These are the activations of a small network on made-up records, seen along a few directions, one row for each record.
After each row come some of the record's fields: Z, K, D, J, G.
A field that a record lacks is written absent.
The largest differences between rows may come from other fields.
Random noise pushes rows far along 13 fixed directions. That doesn't count. These rows show it; they differ only by the noise:
[-306  -38  286  339 -158  -24 -334 -269  186  346 -226 -380  374  177
    2  446  159  106 -467   48 -157  -19   15  147 -301 -423   28 -175
  131  316  104]
[ 289  -22 -187 -178  432  -13  204  -59 -186 -210 -219  220 -506  -62
 -336   24  241 -267 -262 -379    5  -63   54 -125  113  151  265  -50
  247 -307 -140]
[-469 -247  193   76 -485  307   43 -284  493  377  265 -114  325  525
  482  147  191  255 -205  459  122  -79 -127  131  126   75 -224   79
 -151  431 -200]
[  61  -22  -31  237  -85  -74   96  128  720 -202  264  312  -65  187
  414   33  121   81 -523  245  283  303 -168   97  390  -26  -15 -296
 -299  336 -207]
[ 152   13  173   22  -53 -145   55 -247  143  128 -289  231  113 -162
  419  495  538 -242 -257  -48 -122  335  243  245  -43  218  294  -31
  147  -12  129]
[ 209 -374 -107  226 -525    3  344    8 -153  289 -367  261  102  -18
   32  664  347   56  -18  -96 -413 -417  485 -268  126  127  -21  168
  699  156  599]
[ -84 -479  194  251    9 -237 -192 -355 -228  224 -392  -92   64  201
  -19  377  -47  -78  -54  -15 -491 -110  312   -3 -133 -121  -17   -8
  231   17  286]
[ -46 -421  240 -594  263  281 -183 -291  127   -3   79   87   59  886
 -136 -423  -71   -2 -330  166   11 -145 -631   70  -17  125 -257  647
 -156   35 -377]
[-443 -192  239 -134  161  260  223 -303  196   70  247 -192   26  467
  613   60  447  -85 -198  407  169  223  152   53  417  210  -31 -260
  -84 -113 -285]
[ 392   16  -57 -300  -32  133  339   69   92 -139   -4  321 -205  116
   30 -591  -69  151   32 -308  163 -249 -402  -56 -190  -27  -18  428
   68   39  251]
[-475  120   11  246   48 -578 -196  573   61  -46 -481  301   50   77
 -300  232 -759  386 -127   16 -208 -694 -333 -576 -362 -506  -95  184
 -235  788 -228]
[-513 -186   -1  173 -249 -332 -121 -250 -126   99 -545  250  106 -257
   76  463 -270 -462  438  292   17  -33  677  347  -43  689   58  281
   66  398  119]
[-234  211 -100  312 -568  343  139 -102  408  239 -176  -92  177 -136
 -301  159   99   60 -224 -140 -240 -623  130  -32 -254  -82   43  308
  235  419   20]
[-416 -450  205  243  324  132  189 -102  -35 -451    0 -416   25  474
  167 -545 -333 -330  153  402 -172 -131  687  -61  491  -68 -356 -136
  220 -152  556]
[-344  -99  214 -352   64   29   49 -275 -177  135 -208    2  133  173
  327  107  195 -210  142  197  344  134  109  256  -50  431   50  208
  120   83   51]

[-720   81  243   12  221 -350  102  225  160  -88  -60  -24   96  213
  398  312 -251  210 -155  346  171 -260 -172 -426  -20 -139  115  -89
 -315  632 -406] | <Z:z1 K:k2 D:absent J:j4 G:absent>
[ -95  221  -41  427   36   98   91  580   21 -360  -47 -392  200  -59
 -438  -29 -333   17 -208   81   45 -346  397 -294  167 -560 -170 -208
  445  247  627] | <Z:z1 K:k2 D:absent J:j4 G:absent>
[-238   77  109 -147  181 -202  195   44  181 -633 -287  -27  -84  -78
 -197 -597 -483 -284  -24 -234   61 -621  -95 -186 -210   97  225  581
   90  345  202] | <Z:z1 K:k2 D:absent J:j1 G:g1>
[-147   66  -91  343 -570 -229 -373   64 -255  634 -300  -24  265 -223
 -147  637 -191  391  178   30  470   77    6  321 -464 -202 -116 -208
  182  586  378] | <Z:z2 K:absent D:d2 J:j4 G:absent>
[ 129 -115 -296  273   66 -260 -382  121   30  128   11  312 -366    8
 -430  302 -306  166 -244  -47   15  108 -161   77   66 -206  -50 -304
 -321   47 -450] | <Z:z2 K:absent D:d2 J:j1 G:g2>
[ 296 -445    8  149  374 -480 -379  -48 -145 -244 -274   -6 -173  195
 -375   18 -222  -65 -401 -235  -75  101 -243  -77  -23 -306   22 -198
  148   61  195] | <Z:z3 K:absent D:absent J:j5 G:absent>
[ 492 -668  -28   46 -270   30  397 -400  182  140  302  285 -451  338
  533 -247  229  269  -63 -244 -316  -72 -152  -86  235    0   -6  -54
  -49 -335  153] | <Z:z2 K:absent D:d1 J:j1 G:g1>
[-248  134  401 -108  124  -37 -134   32  122 -224 -447 -171  478   70
   99 -108   59 -328 -275   23 -204 -102  177  143 -180 -127   35  364
  262   60  440] | <Z:z2 K:absent D:d1 J:j1 G:g1>
[ 420 -318  324 -560   58   49 -168 -153   61 -103  182  195  285  396
  322 -192  135 -197 -113  199   89  434 -317  348  111  325  -85  536
  -37 -176  170] | <Z:z1 K:k1 D:absent J:j1 G:g2>
[-160  -91  158  -78 -308  506  254 -255  193  269  324  -60  217  189
  364 -160  236   -8  320  304 -685 -187  243 -107  167  241 -212  346
 -207 -306 -265] | <Z:z3 K:absent D:absent J:j2 G:absent>
[-425   90   38 -208  188  148  112 -186  -31   73  127 -146 -209  210
  111 -663 -190  299  300 -101 -110 -358 -431 -236 -288 -144  -81   75
 -443 -107 -527] | <Z:z2 K:absent D:d2 J:j3 G:absent>
[ 171  359   60  -95  -84  -26  275  242  277 -142  -56  153  234 -183
  131  156  282   85 -226  -92  -25 -134 -248 -285 -168  -31  197  191
   87  361   46] | <Z:z1 K:k2 D:absent J:j2 G:absent>
[ 464 -597 -236 -248 -444  120  379 -253  238 -282  102  356 -129  235
  -71 -236  171  -98  -84 -162  137 -346 -251  -95  288  663    6  598
  401  262  256] | <Z:z1 K:k2 D:absent J:j3 G:absent>
[ 451  565 -181 -155 -108  459 -315   42 -134  508  230 -200   53 -194
 -271  -39  576  349 -202 -396  410  501 -456  428 -311 -428  -33 -407
   63 -516 -115] | <Z:z2 K:absent D:d1 J:j3 G:absent>
[ 839  -42 -303 -470    4  281  271  584 -284  117  180  507  -81  265
 -120  118  480  384 -167 -115  242  154 -404 -281  329  -89 -283   32
  388 -303  211] | <Z:z2 K:absent D:d1 J:j5 G:absent>
[ 255 -128   33 -166   57 -376  -75 -438  205  -16  -66  476 -121 -197
  438  309  283 -266    0  -10  -36  534 -150  292  -54  633  365   98
 -382   40 -446] | <Z:z1 K:k2 D:absent J:j3 G:absent>
[ 460 -384   -6 -155  104   69  395  279 -293  175  127  203 -236  466
  246  139  358  487 -224 -147 -264 -142 -183 -573  322 -400 -192 -235
  305 -384  227] | <Z:z2 K:absent D:d1 J:j4 G:absent>
[ 186 -306  -55 -180  294   63  280 -273   28 -232  248   -5 -413  291
  -69 -302   41    3 -119 -159  -47 -159 -305 -296  132  125  117   14
  -85 -104 -285] | <Z:z1 K:k2 D:absent J:j2 G:absent>
[-263 -360 -173  503   14 -169   38 -277 -159   14  117 -253 -405   18
   34 -384 -573  164  498   35   70  -76  221   12  -20 -182 -158 -479
 -223   77  151] | <Z:z2 K:absent D:d2 J:j5 G:absent>
[ -64  351  -55  111  -50 -105 -213  263  119   95  -79  322  108 -215
  -15   89 -280   31  181  220   31  231   51  243 -151   -5 -133   25
 -410  174 -173] | <Z:z2 K:absent D:d2 J:j2 G:absent>
[ 334 -442 -207  -30 -706 -256  -22  179  134   25 -139  756  172  -55
  100  284 -189  -86  225  226  157   15   86  236  249  658 -186  588
  150  480  405] | <Z:z3 K:absent D:absent J:j1 G:g2>
[-321  205  404 -177  567  167 -188 -386   64  -68   41 -605   56  223
   50 -653   29  -70 -165 -157 -263    5 -343    8 -400 -444   92  -34
 -301 -325 -325] | <Z:z3 K:absent D:absent J:j5 G:absent>
[ 164 -264  384 -572  -26 -384  -93 -316 -343  271 -239  189  196  146
  745 -170  267  222  290 -241   78  233 -598   84 -475  112  122  297
  -13 -103  238] | <Z:z3 K:absent D:absent J:j3 G:absent>
[ -15   23 -242  267 -313  -26 -229  -47  337   70  -16  163  -59 -159
 -239  -34  -55   62 -129 -137 -222 -135 -150   54  -19   16  -23    9
 -196  106 -385] | <Z:z3 K:absent D:absent J:j3 G:absent>
[ 242  283    4  150 -401    3 -105 -281   50  234   73 -205  -57 -443
  -62 -413 -334  209  310 -442  303   -6 -262  478 -757 -274  196  142
 -146  144  395] | <Z:z1 K:k2 D:absent J:j1 G:g2>
[ 227 -404  212  163   38 -377  216 -323  250  -96  217  -61 -325  225
  519 -290 -134  403 -233 -330  -64 -132 -532 -250 -228 -453  276 -197
 -238  182  136] | <Z:z1 K:k2 D:absent J:j1 G:g2>
[ -42   47 -415   91  179 -161  487  401  179 -312  153  222 -636   71
 -106 -313 -134  489 -213 -328  214 -546 -563 -791  176 -300   62 -388
 -149  254 -456] | <Z:z2 K:absent D:d1 J:j3 G:absent>
[ 788   19 -154   84  237 -360    3  375  429 -361  110  532 -317   -4
   87   88  258  159 -835 -287  312  459 -526  -30  243 -350  208 -434
  -77   77   22] | <Z:z2 K:absent D:d2 J:j1 G:g2>
[ 105  -86   90 -188  369   10  101  202  167 -524 -149  -27   80  382
 -227 -444  -75 -112 -412  -31   87 -184 -280 -215   86 -178 -148  214
  239  193  302] | <Z:z2 K:absent D:d1 J:j2 G:absent>
[ 132  -87  128 -293 -104  -19  -16   39   23  -14   -7  349  127   74
  188  -89 -152 -102  233  144 -216   -4   14  115    6  296  -82  563
 -174  -89    4] | <Z:z1 K:k2 D:absent J:j1 G:g1>
[-323 -417 -237  381 -151  151 -162 -444  696 -226  458 -153 -218  270
 -178  -89 -126 -256 -376  381  297  137   -9  271  551  422  -54 -256
 -340  375 -629] | <Z:z3 K:absent D:absent J:j5 G:absent>
[-307 -435  -13  163  316  -52 -103 -252 -421  257    0 -433 -271  434
 -243  389   54  217 -245   43  180  -36    9 -198  110 -297  -62 -657
  181   -5 -115] | <Z:z2 K:absent D:d2 J:j2 G:absent>
[  38 -650  -91  351 -239 -373  -95 -264  158 -112 -183  328 -228  208
 -188 -326 -820   59  249    9 -365 -418  -62  -15 -164   70 -218  388
 -247  488  183] | <Z:z2 K:absent D:d2 J:j2 G:absent>

Here are new rows. What are their fields?
[-247  420  402 -106  349  175 -149   87  -75  199  -20 -314  250   87
  285 -200   96  119  -16   22 -450   89   19    2 -291 -619  -63  -90
 -264 -503 -102] | <Z:z2 K:absent D:d1 J:j1 G:g2>
[-448  307   35 -438  289  326  159  222   43 -483   90 -121  154  117
 -127 -708 -255 -272  318  255   94 -316    2 -163  138  313 -178  504
 -123  -42 -257] | <Z:z1 K:k2 D:absent J:j3 G:absent>
[ 173 -133 -451 -155   82  389  -84  242   38  -51  474  307 -223  280
 -182  -59  204  -59  -13  396  312  470   66  171  845  390 -442 -312
 -159 -436 -527] | <Z:z2 K:absent D:d1 J:j3 G:absent>
[-624   18  248 -300  173 -245 -391  468 -506  352 -235 -154  505  462
 -104  459 -217  485   36  377  157 -197 -481 -469 -230 -342 -340   12
  -22  458 -242] | <Z:z3 K:absent D:absent J:j2 G:absent>
[  38 -207  -82  205 -269  290  106  113  296  -79   65   82  178  306
 -208 -220 -208   71  -45  223 -347 -353  111 -120  168  -74 -391  300
   67  232  219] | <Z:z2 K:absent D:d2 J:j2 G:absent>
[ 264  236  -63 -121  287 -305   55  455  -44 -317 -278  464  -13 -219
  160  -53   81  -73    1 -103 -124  184   -7 -152   81  -34   20  -24
  -16 -159   93] | <Z:z2 K:absent D:d1 J:j3 G:absent>
[-404  -42  233 -122  -20 -312 -183  -12  106  -85 -486   47  313   85
  -68   54 -198 -100 -133  -32 -193 -447 -253 -181 -353   38   89  536
   47  512  -39] | <Z:z3 K:absent D:absent J:j5 G:absent>
[  -1 -600  432 -327  377 -149  126    8 -185 -163   62   83   50  733
  496 -306 -142   88   40  261 -407  -77 -144 -403  260 -107 -259  223
  -75 -218  136] | <Z:z3 K:absent D:absent J:j4 G:absent>
[ -36  279    0   90  111 -111  -58  -49 -238  183   28 -212  -63 -312
  116   26  129  129  229 -149   77  269  -58  -18 -240 -184  129 -467
 -140 -167  -98] | <Z:z3 K:absent D:absent J:j2 G:absent>
[-273 -337  262  153 -195 -324 -304 -312   34  201 -445   26  410   81
 -104  605 -183 -139  -25  147 -800 -388  138 -162 -327  130   68  554
   12  441  -97] | <Z:z1 K:k2 D:absent J:j5 G:absent>
[ -33   79  -18  309 -137 -147 -226   45  321 -164  310 -101  107 -132
  258 -180 -170  -45   42  304  618  637    5  461  192   39 -109 -477
 -281  243  158] | <Z:z3 K:absent D:absent J:j2 G:absent>
[-563   -7  326   63  311 -303 -112  -87 -141   51 -169 -177   54   41
  226  230 -250  -31  131  150 -558 -224  178 -305 -169 -173  136   -7
 -339  -31 -374] | <Z:z1 K:k2 D:absent J:j1 G:g2>
[-224   96  130 -243  241   26  409  185  -74 -111   25  -36 -137  135
  403 -238  166  149  -13  -81   16 -249 -104 -401   85 -178   74  -84
   18 -167  -26] | <Z:z2 K:absent D:d1 J:j1 G:g2>
[ -51  214  -90 -606  -93  341   22   75 -238  228 -248  302  149   27
 -299  108  142 -140  144   42  352 -153 -100  223 -185  496  -46  691
  221  105 -108] | <Z:z2 K:absent D:d2 J:j4 G:absent>
[ 117 -156   40  -61   82  286  167 -173   76 -295  214 -282   29  186
  -34 -459  -14 -199   23   55  116    3  100   88  159   79  -77  119
  186  -87  333] | <Z:z1 K:k2 D:absent J:j5 G:absent>
[-841  653  387 -740  526  -28  369  395 -458  -85 -303  -96  265 -119
  468  347  273 -227  245  314  525  -83  200 -296  -58  366  297  184
  107   83 -237] | <Z:z1 K:k2 D:absent J:j4 G:absent>
